Each row below holds a small network's activations on one input, seen along a few directions.
In each table, some parts of the input vary, and every possible input appears once, in random order.
Descriptions start from the smaller parts, as in this example, which fits no table here: line(6) and (point or line(9) or (values(3) and ring(5))).
Shared parts are said once, and a part with two or three values counts as separate values.

Other details of the inputs shift rows strongly along three fixed directions, in all tables alike. That doesn't count.

Table:
x1: [2,8,0,-11,4,0,7,7,13,-28,6]
x2: [-2,-31,-12,20,-6,-9,5,8,-13,13,7]
x3: [5,27,33,-1,-7,25,-16,-1,7,23,-9]
x4: [5,9,-13,1,-8,-3,11,3,19,-22,-12]
x5: [-35,-10,14,-13,1,-11,-3,2,-12,26,-17]
x6: [-2,-46,-9,22,-7,-8,-11,4,-34,40,20]
x7: [29,-1,-25,24,5,2,6,3,-3,-22,23]
x8: [9,25,36,-8,-6,23,-20,-2,7,23,-2]
x9: [-11,11,12,-5,-8,7,-4,0,4,18,-19]
x10: [-28,-34,3,-7,0,-20,-10,-3,-34,37,3]
x11: [3,-1,-6,16,-6,-2,-1,0,-3,12,-8]
x12: [-2,18,-4,-18,6,-7,6,-3,9,-28,-3]
x13: [-2,16,-9,-10,1,-3,9,1,13,-25,-7]
x14: [-40,-35,-16,-16,11,-34,17,6,-21,-5,-4]
x15: [14,-2,7,10,3,6,-15,-1,-13,18,18]
x16: [-3,17,-11,0,2,-1,14,3,13,-24,-13]
x17: [-9,18,-4,-14,-3,1,16,5,21,-22,-20]
x18: [-1,-23,-13,17,1,-11,-11,-4,-30,31,13]
x19: [28,6,13,21,17,25,-28,-50,0,28,4]
x20: [31,-6,-21,19,-5,1,7,6,7,-18,18]
x21: [28,25,9,23,-3,17,-27,-14,-13,31,10]
x22: [31,5,-32,19,8,-6,2,-4,-7,-17,25]
x23: [12,1,9,7,4,4,-15,-4,-17,15,18]
x24: [14,20,32,-11,-8,20,-25,-7,1,19,5]
x25: [-10,2,21,-12,-13,13,-1,7,10,12,-13]
x26: [-7,12,6,-20,0,5,16,11,22,-26,-9]
x27: [13,23,36,-12,-6,22,-23,-6,1,25,3]
x28: [-22,-18,3,1,-10,-8,3,5,-5,26,-21]
x29: [8,4,-5,2,-5,4,16,10,20,-21,-7]
x30: [-43,-31,-14,-14,12,-33,17,6,-21,-6,-7]
x31: [-1,16,-8,-9,6,-7,5,-1,10,-25,-1]
x32: [-37,-3,45,-34,13,23,3,-23,33,2,-47]
x33: [35,-5,-26,18,3,-1,-1,1,-4,-23,34]
x34: [-27,-22,9,-18,4,-12,6,8,-12,5,-2]
x35: [-11,13,17,-10,-1,2,-9,-3,-1,18,-10]
x36: [6,2,-4,-4,-11,3,14,10,24,-26,-7]
x37: [5,4,-6,14,8,-6,-9,-6,-17,10,10]
x38: [-1,13,-12,-6,-4,-1,10,2,16,-25,-10]
x39: [28,2,-28,21,-2,-5,6,-1,4,-15,11]
x40: [-8,14,6,-17,2,5,17,11,21,-25,-11]
x41: [26,3,-20,19,14,-3,2,1,-7,-23,29]
x42: [-32,-46,-13,-8,-7,-20,16,15,-9,-5,-2]
Each input here is: values(2) and (point or (line(4) and line(5))).
Changing only the values(2) part turns x27 into x10. The same change can be made to x36. Which row results? -> x4
Changing only the values(2) part turns x34 into x14. The same change can be made to x32. Which row results? -> x19
A walk changes only the line(5) part. It starts at x34 and steps to x15. List the rest of the walk in order. -> x40, x6, x29
Change only the values(2) part in x28. List by row number the other rows that result. -> x29

Table:
x43: [21,13,-1,3,4,6,14,9,12,-24,5]
x44: [16,11,-12,6,0,3,8,-4,18,-30,-6]
x45: [-6,-58,-42,12,6,-21,20,3,-13,-23,20]
x46: [27,26,17,20,-10,22,-31,-11,3,33,3]
x47: [-45,2,21,-37,15,-8,17,-19,16,-17,-33]
x48: [-48,0,36,-33,16,3,-1,-6,-3,13,-28]
x49: [-21,-29,-39,4,9,-29,25,11,-8,-15,-1]
x50: [29,15,23,13,-10,33,-28,-9,7,31,12]
x51: [12,19,-22,3,2,3,14,-5,16,-26,-12]
x52: [23,-11,-7,13,-2,4,-2,-7,-1,5,7]
x53: [5,-35,-5,15,-2,-8,-7,2,-18,31,14]
x54: [-6,-21,1,5,-13,-13,-14,8,-25,28,12]
x55: [-4,-36,0,15,-4,1,-6,7,-25,24,20]
x56: [27,34,18,11,-18,16,-32,-5,-8,31,10]
x57: [15,14,-3,-9,-6,8,4,10,13,-28,14]
x58: [21,17,-3,-9,-4,0,9,11,12,-24,8]
x59: [14,18,-4,7,2,4,9,8,11,-28,3]
x60: [-3,-31,-6,20,-3,-10,-12,1,-18,29,11]
x61: [-46,4,36,-45,10,-3,-9,-5,-4,16,-26]
x62: [1,-23,-20,18,-3,-10,-4,-6,-13,7,2]
x63: [-7,26,2,-14,-10,-2,4,8,4,0,-11]
x64: [10,27,-13,5,4,2,15,6,9,-22,-3]
x65: [10,23,-8,8,2,2,9,7,11,-27,1]
x66: [-44,-4,32,-31,14,-3,-2,-13,4,17,-24]
Changing only one part turns x55 into x50. The same change can be made to x65. Which row results? -> x46
Describe the family of inputs behind these rows. -> line(4) and (point or line(5))
List by row number the other rows that have the line(4) part in common with x52. -> x44, x45, x47, x51, x62
A walk changes only the line(4) part. It starts at x58 and steps to x43. List the rest of the walk in order. -> x53, x52

Table:
x67: [26,23,5,12,-8,17,-9,-5,12,5,-3]
x68: [13,31,10,-2,-8,17,-3,7,15,-6,-4]
x69: [9,-2,-6,11,3,-2,0,-2,-4,6,5]
x70: [-11,-24,-1,2,1,-15,-9,2,-26,26,11]
x71: [1,-10,9,6,-15,-1,-19,5,-20,31,13]
x72: [-40,-8,33,-24,-7,1,-10,-1,-7,40,-26]
x73: [-1,16,-11,-9,-5,2,23,11,33,-44,-15]
x74: [-17,39,52,-23,-10,32,-14,-14,33,18,-47]
x75: [4,-1,-5,9,11,0,-5,-7,-9,0,9]
x76: [15,1,-6,7,-1,-7,-6,2,-13,0,15]
x77: [-35,-46,3,-24,7,-12,26,14,5,-18,-4]
x78: [-14,-19,-14,-1,3,-16,13,12,-11,-4,1]
x79: [1,15,-12,-9,5,-1,23,3,30,-39,-14]
x80: [9,-12,-21,1,8,-14,-2,-3,-16,-14,23]
x81: [17,16,8,6,6,10,-19,-12,-7,6,14]
x82: [21,22,-4,7,-8,10,3,6,14,-20,4]
x83: [36,9,-14,24,7,4,-12,-6,-14,9,27]
x84: [3,-6,-6,12,9,0,-1,-10,-7,2,6]
x85: [9,4,-19,6,4,-6,17,8,8,-28,3]
x86: [-40,-34,-10,-19,1,-20,20,2,1,-7,-21]
x87: [-3,-13,9,6,-4,2,-15,-11,-18,36,2]
Describe the family of inputs behind these rows. -> point or (line(4) and line(5))
A walk changes only the line(4) part. It starts at x71 and steps to x68. List the rest of the walk in order. -> x82, x73
